[-8.82 -2.65  1.51  8.26] : memis
[-9.44  4.85 -3.85 -1.39] : tedo
[-0.48  9.44 -1.48  6.47] : rom
[-6.32 -0.85  3.65 -3.04] : Zalez
[-1.84  5.41 -3.01 -3.82] : reg
[ 1.77 -2.81 -2.89  0.79] : gaves
[-9.45 -4.07  5.89  7.02] : bopid
[ 7.79 -5.06  4.25 -3.63] : Funip
at: [-3.85 -1.39] => tedo, 3
at: [1.51 8.26] => memis, 3
at: [ 5.41 -3.01 -3.82] => reg, 2

[-0.96  5.51  0.51  2.58 -0.36] : nupod
[-0.95  5.51  0.72 -0.84 -2.82] : voke
[ 0.77 -2.82  0.50 -0.84  0.50] : Faza
at: [-2.82  0.50 -0.84  0.50] => Faza, 2
row of Faza => [ 0.77 -2.82  0.50 -0.84  0.50]
both voke nupod:  => [5.51]
at: [ 5.51  0.72 -0.84] => voke, 2
at: [-0.84 -2.82] => voke, 4
at: [ 0.51  2.58 -0.36] => nupod, 3
rest: [-0.96  5.51] => [ 0.51  2.58 -0.36]

[-0.02  1.58  0.14 -0.23] = momis
[ 0.88  2.23  0.13 -0.23] = didu
[ 0.42 -7.40 -0.32  1.15] = Zoduk
at: [-0.02  1.58  0.14] => momis, 1
rest: [2.23 0.13] => [-0.23]

[ 1.88  6.97  2.17 -3.61  2.28 -0.17  2.49  0.51 -1.30 -1.42 -0.51]  Zimo
[ 1.25  2.27  0.14 -5.36  1.39 -1.40 -2.59  0.56  2.64  5.19 -0.88]  tepib
[ 1.10  1.81 -1.92 -4.71 -2.27  3.05  0.37 -0.09  3.76 -0.97 -1.55]  Nipu
[ 0.96 -4.58 -1.08 -5.02 -2.59  4.07 -0.54 -0.86  3.36 -0.88 -1.04]  Luk
[ 2.10  4.51  1.79 -4.24  1.80  1.41  0.19  0.38 -1.07 -1.15 -1.24]  gugib
[ 1.94  5.12  1.45 -6.33  1.30  2.74 -2.20  0.38 -0.37 -1.10 -1.74]  nela
[ 1.82 -2.44 -1.14 -3.04  2.49  0.28  1.54  0.00 -0.75 -1.13 -0.15]  mifo
[ 0.96 -4.58 -1.08 -5.02 -2.59  2.64  1.39  0.56  5.19 -1.40 -1.42]  Rilud
[ 1.88  6.97  2.17 -3.61  2.28 -0.17  2.49  0.51 -1.30 -1.15 -0.51]  vatal
both vatal gugib:  => [-1.15]
at: [-2.59  2.64  1.39  0.56  5.19 -1.40] => Rilud, 5
rest: [ 1.25  2.27  0.14 -5.36  1.39] => [-1.40 -2.59  0.56  2.64  5.19 -0.88]

[ 0.80 -6.64 -0.24 -0.32 -0.77  0.53  0.09 -1.05 -4.97 -1.21  2.67  0.25
  1.79  0.08 -0.81 -2.04  0.67  0.87 -1.84 -0.92 -1.29 -2.31 -1.26 -1.55
 -2.88 -3.19 -2.75  0.87  2.86  1.02 -0.05  1.02 -1.11 -1.26  1.57 -1.28
  1.59  2.07 -0.70  1.74 -3.59  3.86  2.51  1.35  1.35 -2.92]  niti
[ 0.37 -4.54  0.03 -0.22 -0.73  0.64  0.19 -0.37 -3.57 -1.60  2.59  0.45
  1.04  0.49 -0.54 -1.71  0.19  0.85 -1.60 -0.66 -0.86 -1.63 -0.88 -1.25
 -2.08 -2.18 -1.90  0.71  2.20  0.52  0.54  0.63 -0.72 -0.65  0.78 -0.86
  0.72  1.37 -0.43  1.61 -2.98  2.89  2.04  1.11  0.91 -2.07]  dafis
[ 1.35 -7.75 -0.58 -0.33 -0.54  0.07 -0.17 -2.01 -5.53  0.06  1.67 -0.19
  2.43 -0.74 -1.07 -1.74  1.41  0.64 -1.41 -0.96 -1.43 -2.67 -1.51 -1.37
 -3.20 -3.73 -3.26  0.69  2.84  1.50 -1.21  1.36 -1.36 -1.85  2.42 -1.34
  2.54  2.42 -0.86  1.30 -3.12  4.10  2.32  1.17  1.64 -3.37]  loto
[ 1.22 -7.90 -0.49 -0.32 -0.63  0.22 -0.13 -1.83 -5.69 -0.41  2.13 -0.05
  2.42 -0.48 -1.02 -1.95  1.31  0.82 -1.66 -1.01 -1.49 -2.73 -1.52 -1.49
 -3.32 -3.78 -3.32  0.80  3.05  1.42 -0.90  1.31 -1.38 -1.75  2.29 -1.39
  2.33  2.41 -0.90  1.55 -3.53  4.29  2.59  1.31  1.64 -3.46]  nunav
[ 1.38 -7.24 -0.63 -0.30 -0.35 -0.18 -0.28 -2.15 -5.02  0.57  1.03 -0.40
  2.40 -0.95 -1.02 -1.39  1.66  0.53 -1.02 -0.88 -1.32 -2.48 -1.40 -1.08
 -3.00 -3.37 -3.04  0.59  2.52  1.54 -1.56  1.31 -1.30 -1.85  2.49 -1.30
  2.62  2.25 -0.84  0.95 -2.53  3.69  1.94  0.94  1.58 -3.07]  vigut
[ 0.96 -7.22 -0.34 -0.32 -0.79  0.42  0.06 -1.34 -5.37 -1.03  2.64  0.19
  2.05 -0.06 -0.97 -2.08  0.94  0.93 -1.84 -1.00 -1.39 -2.53 -1.40 -1.58
 -3.16 -3.45 -3.01  0.84  3.04  1.13 -0.27  1.11 -1.22 -1.44  1.81 -1.32
  1.86  2.22 -0.77  1.82 -3.72  4.17  2.64  1.33  1.51 -3.20]  Tafo
[ 0.53 -5.24 -0.06 -0.23 -0.67  0.67  0.17 -0.59 -4.02 -1.50  2.61  0.45
  1.28  0.40 -0.64 -1.86  0.32  0.86 -1.72 -0.78 -1.01 -1.83 -0.98 -1.34
 -2.36 -2.51 -2.18  0.73  2.42  0.69  0.34  0.74 -0.84 -0.80  1.01 -0.96
  1.02  1.62 -0.49  1.65 -3.19  3.18  2.18  1.16  1.06 -2.36]  zuved
[ 1.12 -7.73 -0.44 -0.33 -0.70  0.35  0.00 -1.58 -5.60 -0.81  2.45  0.10
  2.22 -0.24 -1.01 -2.08  1.10  0.94 -1.79 -1.01 -1.39 -2.70 -1.52 -1.61
 -3.32 -3.70 -3.20  0.87  3.08  1.32 -0.57  1.25 -1.30 -1.63  2.07 -1.42
  2.10  2.38 -0.83  1.74 -3.70  4.32  2.65  1.35  1.58 -3.41]  bap
[ 0.66 -5.94 -0.15 -0.28 -0.79  0.55  0.16 -0.83 -4.48 -1.38  2.67  0.32
  1.55  0.23 -0.71 -1.95  0.53  0.88 -1.75 -0.82 -1.11 -2.04 -1.14 -1.46
 -2.61 -2.79 -2.45  0.78  2.62  0.83  0.15  0.90 -0.94 -1.05  1.29 -1.08
  1.21  1.78 -0.65  1.75 -3.40  3.54  2.34  1.24  1.23 -2.71]  Samut
row of nunav => [ 1.22 -7.90 -0.49 -0.32 -0.63  0.22 -0.13 -1.83 -5.69 -0.41  2.13 -0.05
  2.42 -0.48 -1.02 -1.95  1.31  0.82 -1.66 -1.01 -1.49 -2.73 -1.52 -1.49
 -3.32 -3.78 -3.32  0.80  3.05  1.42 -0.90  1.31 -1.38 -1.75  2.29 -1.39
  2.33  2.41 -0.90  1.55 -3.53  4.29  2.59  1.31  1.64 -3.46]
row of Samut => [ 0.66 -5.94 -0.15 -0.28 -0.79  0.55  0.16 -0.83 -4.48 -1.38  2.67  0.32
  1.55  0.23 -0.71 -1.95  0.53  0.88 -1.75 -0.82 -1.11 -2.04 -1.14 -1.46
 -2.61 -2.79 -2.45  0.78  2.62  0.83  0.15  0.90 -0.94 -1.05  1.29 -1.08
  1.21  1.78 -0.65  1.75 -3.40  3.54  2.34  1.24  1.23 -2.71]

[ 1.53  2.61 -5.54 -0.49  1.10  1.32  5.82]  miza
[-0.17  0.02 -3.75  0.42  5.16  8.19  9.32]  zib
[-0.17  0.02 -3.75  3.35  2.15  4.05  1.72]  mapi
[ 1.22  2.28  2.16  4.99 -3.61  4.13 -1.70]  salob
[-0.17  0.02 -3.75  3.35  3.66  9.62  1.37]  zapeg
[ 3.89  1.93 -2.12  2.23  2.15  7.21  7.74]  kur
[-1.12  1.28  1.67  6.54 -3.26 -1.25 -5.27]  Ledif
[-0.23  3.10  0.79 -1.65 -2.77 -0.40 -0.60]  bamip
row of miza => [ 1.53  2.61 -5.54 -0.49  1.10  1.32  5.82]
both kur mapi:  => [2.15]
row of kur => [ 3.89  1.93 -2.12  2.23  2.15  7.21  7.74]

[-2.00 -0.97  0.26  0.07 -1.64  0.29 -2.34 -2.26  3.07] -> lopum
[ 1.70  2.41  3.07 -6.70  0.82  2.28  2.01 -1.35  2.14] -> Tibit
[-1.73  0.00  4.82  2.94  0.30 -2.08 -1.98  1.84 -3.74] -> kudi
[ 1.15 -1.25 -2.04  1.64  0.82  2.29  2.01 -1.35 -2.59] -> fam
[-2.00 -0.97  0.26  0.07 -1.64  0.29 -0.47 -2.26  3.07] -> dudi
rest: [ 0.82  2.28  2.01 -1.35] => [2.14]
both dudi Tibit:  => [3.07]
row of fam => [ 1.15 -1.25 -2.04  1.64  0.82  2.29  2.01 -1.35 -2.59]

[-6.22  3.92  3.92 -4.51  3.91] : mil
[-6.22 -5.03  3.92 -6.22  3.90] : fof
[-7.29 -6.56 -7.28  3.35 -7.28] : med
[-9.11 -6.56 -1.13 -6.23 -7.28] : dided
q: [-7.29 -6.56 -7.28  3.35 -7.28] => med
rest: [-6.22  3.92] => [ 3.92 -4.51  3.91]
q: [-9.11 -6.56 -1.13 -6.23 -7.28] => dided
rest: [-7.29 -6.56 -7.28] => [ 3.35 -7.28]
q: [-6.22 -5.03  3.92 -6.22  3.90] => fof
q: [-6.22  3.92  3.92 -4.51  3.91] => mil

[ 3.20 -3.62 -2.07  2.07 -3.28  1.74  8.50 -1.57  1.49 -6.77  2.85 -1.52
  2.85 -3.16 -1.83  1.52  4.26  0.49  3.56  0.67 -5.24 -0.94 -3.99  0.28
 -1.46  0.24  0.70  2.99  0.52  2.57  7.08 -3.63  5.19  0.98 -3.26 -1.75
  5.39 -0.10 -0.93 -1.40  2.76 -2.19] -> kofu
[ 1.13 -3.08 -2.32  5.63  4.43  2.99 -0.89  0.69  1.31  3.67 -3.47  3.20
 -2.69 -3.62  0.22 -3.95  3.04  0.17  2.41 -7.27 -2.98  5.12  3.60  0.58
 -3.29 -2.32 -0.02 -0.84 -1.19  5.70  1.99  3.84  0.95 -0.80 -1.06  2.66
  0.67  5.26 -7.44 -4.66 -0.65 -3.09] -> buba
[-1.97  2.57  0.81  1.62  2.95 -5.42 -1.09  1.66 -0.81  0.83  2.89  0.30
  3.06  1.92  5.53  0.29 -2.87  3.08 -2.64  1.89  5.84 -1.33 -1.19 -0.47
  3.92  3.78  2.71  1.04  0.09 -6.18 -5.59  1.57 -3.38  0.55  0.29  2.47
 -0.94  0.29  4.99  3.35 -0.36  4.68] -> Rofo
row of Rofo => [-1.97  2.57  0.81  1.62  2.95 -5.42 -1.09  1.66 -0.81  0.83  2.89  0.30
  3.06  1.92  5.53  0.29 -2.87  3.08 -2.64  1.89  5.84 -1.33 -1.19 -0.47
  3.92  3.78  2.71  1.04  0.09 -6.18 -5.59  1.57 -3.38  0.55  0.29  2.47
 -0.94  0.29  4.99  3.35 -0.36  4.68]
both buba Rofo:  => [-1.19]

